A small network was trained on invented records. Each row is its activation on one of them, seen along a few directions.
Each row is followed by the record's values for the fields U, P, T, Y, C, D, W, F.
Not every record has every field; a missing one is left out.
The largest differences between rows may come from other fields.
(in the rows, 500 means zero)
Random noise pushes rows far along 5 fixed directions. That doesn't count. These rows show it; they differ only by the noise:
[551 571 431 540 498 243 620 606 551 547 573 406 393 699 382 766 432 606
 492 510 669 448 571 461]
[616 349 483 452 515 518 503 513 615 410 594 490 384 266 329 426 560 592
 595 500 466 430 628 447]
[606 517 464 555 481 287 653 573 585 415 572 474 356 546 461 701 495 538
 571 605 625 381 483 402]
[518 577 502 456 473 512 594 487 479 407 453 464 522 605 518 446 468 532
 419 433 480 498 508 533]
[545 627 532 492 460 562 624 407 450 296 376 517 579 649 701 427 492 436
 396 526 406 488 330 483]
[584 530 568 467 480 596 591 419 514 288 415 535 530 469 644 374 515 442
 481 561 388 447 380 469]
[567 588 417 534 548 590 414 305 433 451 392 464 676 798 609 540 516 528
 291 503 296 634 348 416]

[467 423 410 547 479 422 493 523 514 432 557 522 399 276 364 376 582 514
 646 389 585 471 631 417]
U=u2, D=d2, W=w1, F=f4
[414 623 436 470 318 525 765 563 379 255 510 555 450 565 620 366 575 432
 431 378 596 428 408 597]
U=u1, P=p2, T=t1, Y=y2, C=c6, D=d1, W=w3
[388 622 675 447 541 546 474 458 442 532 289 476 645 545 640 322 350 372
 497 480 481 516 483 580]
U=u1, P=p1, Y=y2, C=c3, D=d2, W=w1, F=f4
[586 650 677 545 499 431 596 509 535 498 398 540 548 731 853 779 389 296
 480 860 512 369 146 465]
U=u1, P=p2, T=t1, Y=y2, C=c6, D=d1, W=w3, F=f4
[451 501 434 649 445 439 383 473 399 558 455 632 504 499 650 568 648 330
 555 513 574 579 305 376]
U=u2, D=d2, W=w1
[409 622 365 609 530 489 379 333 349 526 378 479 674 828 589 563 523 495
 333 441 419 687 374 403]
U=u1, P=p2, T=t1, Y=y2, C=c6, D=d2, W=w1, F=f5
[512 459 413 606 517 609 321 309 405 456 437 608 573 487 606 420 667 422
 489 494 363 636 316 327]
U=u2, D=d2, W=w1
[566 384 681 516 554 532 421 489 580 517 453 623 460 199 650 433 512 346
 680 672 479 407 390 456]
U=u2, D=d2, W=w1
[665 373 525 477 585 527 505 444 643 389 558 481 414 272 364 502 505 597
 629 651 393 415 569 415]
U=u2, D=d2, W=w2, F=f5
[365 462 351 525 449 583 362 419 365 495 476 554 566 459 459 295 616 508
 448 248 439 656 543 476]
U=u2, D=d2, W=w1
[387 526 320 463 436 479 509 572 406 584 577 444 483 642 293 474 522 640
 362 228 601 602 697 579]
U=u2, D=d2, W=w3, F=f2
[316 702 361 640 369 263 653 553 308 434 424 521 497 766 645 570 533 375
 494 389 744 521 372 448]
U=u1, P=p1, T=t2, Y=y3, C=c2, D=d1, W=w1
[540 486 647 707 625 116 416 607 638 722 455 517 406 489 578 924 350 331
 804 826 763 396 380 264]
U=u2, D=d2, W=w1, F=f5
[517 695 415 643 422 212 758 563 479 381 540 538 391 771 664 824 526 454
 494 634 680 427 311 414]
U=u1, P=p2, T=t1, Y=y2, C=c6, D=d2, W=w1
[429 458 211 390 352 757 565 435 332 270 622 502 479 426 251 124 729 723
 256  72 323 644 742 617]
U=u2, D=d2, W=w1, F=f1
[433 505 438 526 607 660 138 331 386 780 411 465 720 699 504 490 516 528
 319 391 309 773 486 494]
U=u1, P=p2, T=t2, Y=y1, C=c5, D=d1, W=w1
[646 500 487 570 632 570 418 228 559 277 396 478 626 547 594 468 519 479
 515 656 256 543 351 288]
U=u1, P=p2, T=t1, Y=y2, C=c6, D=d2, W=w2, F=f1
[483 586 390 546 417 305 721 574 493 348 566 480 368 575 436 595 519 528
 583 459 685 421 523 469]
U=u1, P=p2, T=t1, Y=y2, C=c6, D=d1, W=w2
[406 545 234 506 321 543 665 513 311 326 595 532 415 557 370 340 722 599
 345 179 534 567 571 528]
U=u2, D=d2, W=w1, F=f4
[440 569 544 610 487 374 412 546 432 675 421 532 520 587 595 651 470 365
 550 535 626 541 402 456]
U=u2, D=d2, W=w1, F=f5
[426 531 345 529 313 428 709 646 411 359 642 570 366 494 503 494 627 496
 484 360 665 446 502 552]
U=u2, D=d2, W=w3
[342 548 377 440 402 584 508 509 330 492 504 512 508 494 388 258 575 581
 392 161 516 617 652 632]
U=u2, D=d2, W=w1
[514 348 315 446 509 678 384 374 474 419 582 465 544 351 271 279 642 684
 452 300 303 621 687 509]
U=u1, P=p1, T=t1, Y=y1, C=c4, D=d2, W=w2
[558 424 383 560 513 276 495 633 577 668 675 448 353 531 313 821 522 597
 575 584 674 437 570 443]
U=u1, P=p1, T=t2, Y=y3, C=c2, D=d1, W=w3
[455 602 485 491 348 346 915 614 494 126 520 511 304 365 459 348 497 471
 675 416 726 296 582 513]
U=u1, P=p2, T=t1, Y=y2, C=c6, D=d1, W=w2, F=f5
[568 448 740 410 421 568 669 593 611 334 483 613 410 218 707 397 482 325
 635 727 511 267 374 566]
U=u1, P=p2, T=t1, Y=y2, C=c6, D=d2, W=w3, F=f2
[516 577 477 506 464 625 510 412 419 425 435 535 618 680 681 529 532 451
 338 562 363 531 299 504]
U=u1, P=p2, T=t1, Y=y2, C=c6, D=d1, W=w3, F=f5
[546 656 728 551 531 415 522 552 532 633 372 542 581 734 841 769 363 295
 451 785 528 459 204 507]
U=u2, D=d2, W=w1, F=f4
[562 361 265 543 426 331 593 596 581 418 755 445 273 352 186 612 618 676
 593 461 611 392 698 412]
U=u1, P=p2, T=t2, Y=y1, C=c5, D=d1, W=w3, F=f1
[468 547 528 433 497 466 554 649 506 668 561 420 480 614 428 615 423 581
 434 461 599 489 586 649]
U=u1, P=p2, T=t2, Y=y1, C=c5, D=d1, W=w1
[326 816 743 468 479 454 618 535 371 620 221 465 673 804 774 457 238 365
 371 446 590 535 435 700]
U=u2, D=d2, W=w1, F=f2
[514 490 405 622 594 407 311 355 511 581 446 468 575 595 490 619 520 491
 510 594 435 570 440 320]
U=u1, P=p2, T=t1, Y=y2, C=c6, D=d2, W=w1, F=f2
[428 551 442 502 425 329 687 606 505 396 572 468 374 508 374 489 483 554
 592 354 709 453 649 529]
U=u1, P=p2, T=t1, Y=y2, C=c6, D=d2, W=w2
[427 611 582 434 563 565 384 503 460 723 396 428 670 761 565 543 354 475
 363 461 496 598 483 619]
U=u1, P=p2, T=t1, Y=y2, C=c6, D=d1, W=w3
[561 536 487 544 610 599 321 312 491 567 391 483 703 711 635 579 457 467
 377 622 301 619 323 408]
U=u2, D=d2, W=w3
[500 554 686 488 524 435 443 652 532 790 481 513 492 579 596 725 393 418
 518 597 611 513 447 612]
U=u2, D=d2, W=w1
[507 454 451 605 586 525 218 356 442 639 419 525 573 522 493 511 585 445
 512 483 439 656 413 338]
U=u2, D=d2, W=w1, F=f3
[506 469 829 316 491 761 558 552 558 423 377 584 536 201 700 171 400 329
 586 565 435 376 438 675]
U=u2, D=d2, W=w3
[535 613 413 586 396 432 745 396 436 131 431 516 498 563 640 431 572 430
 526 519 492 422 353 373]
U=u1, P=p1, T=t1, Y=y1, C=c4, D=d1, W=w2, F=f1
[454 426 510 462 453 547 504 516 479 425 521 569 424 237 456 281 580 493
 586 400 503 483 581 535]
U=u2, D=d2, W=w1
[567 475 821 417 519 793 430 458 534 463 343 643 633 316 902 329 459 232
 537 736 324 431 206 570]
U=u2, D=d2, W=w3
[600 519 291 578 490 614 522 264 434 223 471 528 570 590 571 428 673 527
 369 533 287 541 320 332]
U=u2, D=d2, W=w3, F=f2
[387 612 511 556 496 417 438 492 394 639 410 501 580 712 613 567 449 403
 459 442 600 572 422 527]
U=u1, P=p2, T=t1, Y=y2, C=c6, D=d1, W=w1
[508 545 410 563 494 519 545 352 472 250 435 491 577 581 574 380 548 461
 466 479 418 522 422 375]
U=u1, P=p2, T=t1, Y=y2, C=c6, D=d2, W=w3, F=f1
[625 429 559 513 608 597 342 371 600 506 450 481 610 485 592 531 473 472
 494 690 301 507 393 397]
U=u1, P=p2, T=t2, Y=y1, C=c5, D=d2, W=w3, F=f1
[575 343 420 519 455 526 513 506 573 358 628 575 374 257 448 455 664 475
 626 573 508 404 466 402]
U=u1, P=p2, T=t1, Y=y2, C=c6, D=d1, W=w3

Which values does each new row have?
[410 582 714 329 504 542 549 679 515 721 452 435 537 534 491 453 282 498
 452 413 612 474 645 785]
U=u2, D=d2, W=w3
[499 547 550 618 482 268 587 605 520 531 494 548 385 468 597 692 479 381
 678 648 718 392 383 411]
U=u2, D=d2, W=w1
[508 390 457 630 630 420 156 370 539 698 465 472 559 502 378 573 546 475
 599 495 484 658 535 278]
U=u1, P=p2, T=t1, Y=y2, C=c6, D=d2, W=w1, F=f1
[463 424 446 539 467 427 440 509 495 561 523 524 400 387 360 465 563 504
 598 395 612 507 585 404]
U=u2, D=d2, W=w1, F=f2
[553 511 527 439 472 647 522 431 481 384 458 525 555 481 588 368 535 471
 424 507 357 482 424 533]
U=u2, D=d2, W=w3, F=f4
[497 499 611 471 567 572 362 495 528 668 449 481 615 577 612 562 404 428
 472 610 440 525 421 548]
U=u1, P=p2, T=t2, Y=y1, C=c5, D=d1, W=w3
[538 496 454 550 458 623 533 425 450 334 480 579 543 460 631 420 597 429
 465 533 391 496 355 433]
U=u2, D=d2, W=w3, F=f5
[519 557 588 518 453 392 658 635 537 467 523 534 413 482 622 617 438 416
 586 632 645 366 413 537]
U=u2, D=d2, W=w3
[523 533 608 455 477 595 618 443 511 283 416 558 517 383 647 319 481 406
 568 542 433 433 409 516]
U=u2, D=d2, W=w2
[492 501 667 516 574 598 337 358 511 507 324 574 622 400 713 374 476 318
 588 638 382 530 335 437]
U=u1, P=p2, T=t1, Y=y2, C=c6, D=d2, W=w1
[486 421 655 470 467 545 448 586 521 601 492 590 446 235 563 406 487 374
 634 521 562 417 517 565]
U=u2, D=d2, W=w1, F=f4
[552 517 430 592 545 441 462 383 529 411 463 455 575 617 560 564 497 473
 488 599 425 509 412 351]
U=u1, P=p2, T=t2, Y=y1, C=c5, D=d2, W=w3, F=f1
[411 528 459 455 447 274 651 742 542 600 655 414 344 555 300 632 415 610
 537 389 775 423 729 633]
U=u1, P=p2, T=t1, Y=y2, C=c6, D=d2, W=w3
[506 276 597 393 572 625 286 565 616 705 569 476 449 131 290 336 498 534
 640 476 442 478 742 545]
U=u1, P=p2, T=t2, Y=y1, C=c5, D=d1, W=w1, F=f4
[521 426 473 416 500 790 439 366 469 354 486 527 605 394 507 268 573 541
 388 474 236 547 493 549]
U=u1, P=p2, T=t1, Y=y2, C=c6, D=d1, W=w3, F=f5
[543 451 159 578 455 561 429 371 414 407 628 508 540 647 403 537 719 628
 301 382 343 618 463 381]
U=u2, D=d2, W=w3, F=f4
[579 612 243 760 502 230 617 344 470 227 501 491 475 789 574 789 599 471
 542 659 548 491 267 165]
U=u1, P=p2, T=t1, Y=y2, C=c6, D=d1, W=w2, F=f5
[486 655 751 462 464 448 772 592 554 348 387 537 487 541 793 491 337 328
 565 685 607 318 328 594]
U=u1, P=p2, T=t1, Y=y2, C=c6, D=d2, W=w3
[398 435 232 659 441 249 337 592 417 740 656 528 376 584 287 732 665 549
 544 316 737 630 573 371]
U=u2, D=d2, W=w1
[402 618 596 355 468 626 562 573 428 571 429 454 588 617 524 359 363 504
 351 354 504 527 590 721]
U=u2, D=d2, W=w3, F=f4
[390 712 681 346 394 610 654 587 399 521 363 481 599 704 683 391 351 397
 351 409 541 467 449 762]
U=u1, P=p2, T=t1, Y=y2, C=c6, D=d1, W=w3, F=f4
[562 368 422 445 587 633 304 460 519 653 588 448 542 493 311 522 566 652
 397 447 353 628 603 511]
U=u2, D=d2, W=w1
[467 496 520 442 517 489 518 533 519 519 513 457 509 487 403 451 426 581
 510 403 516 541 649 581]
U=u2, D=d2, W=w2
